X =
[[107 107 123 142 111 134 142 138 107 141 125 111 127 135]
 [109 107 115 138 113 125 139 130 108 139 118 113 118 127]]
Indices start at 1.
Give the top-left entry.
107
Give the entry directly below 141.
139
The entry in row 2 and column 1 is 109
Give the entry in row 1 and column 3.
123
The entry in the top-right corner is 135

Read these off the row that follows.
1) Give the second entry from the left.
2) Give the third entry from the left.
3) Give the last entry.
4) Give the first entry.
[100 123 112 117 130 101 116 116 126  99 145]
1) 123
2) 112
3) 145
4) 100

[[149 138 110 155]
 [142 138 119 139]
 [130 129 114 132]
 [131 123 140 114]
 [131 128 100 140]]
Rows and columns are numbered from 1.
The bottom-right entry: 140
The entry in row 2 and column 1 is 142
The entry in row 3 and column 1: 130
Which number is the entry just left of 132?
A: 114
The entry in row 1 and column 2 is 138
Which number is the entry in row 1 and column 1?
A: 149
Which number is the smallest entry?
A: 100

[[123 135 136 145]
 [120 116 122 114]
 [109 107 137 123]
 [ 99 107 142 137]
 [153 150 110 122]
 [119 122 147 149]
 [101 106 146 140]
 [140 142 133 140]
 [130 137 141 148]
 [127 121 116 110]]
Counting starts at 1.
The entry in row 2 and column 1: 120
Which number is the top entry of the column that holds the smallest entry? 123
Which number is the entry at row 3, column 3? 137
The top-right entry is 145
Which number is the entry directly below 145? 114
The entry in the bottom-left corner -> 127
Which number is the entry directly above 106? 122
The entry at row 1, column 3 is 136
Which number is the entry directly above the largest entry? 99
The entry in row 1 and column 2: 135
Which number is the entry in the bottom-right corner? 110
Which number is the entry just right of 150? 110
The entry at row 3, column 1 is 109
The entry just left of 133: 142
The entry just right of 153: 150
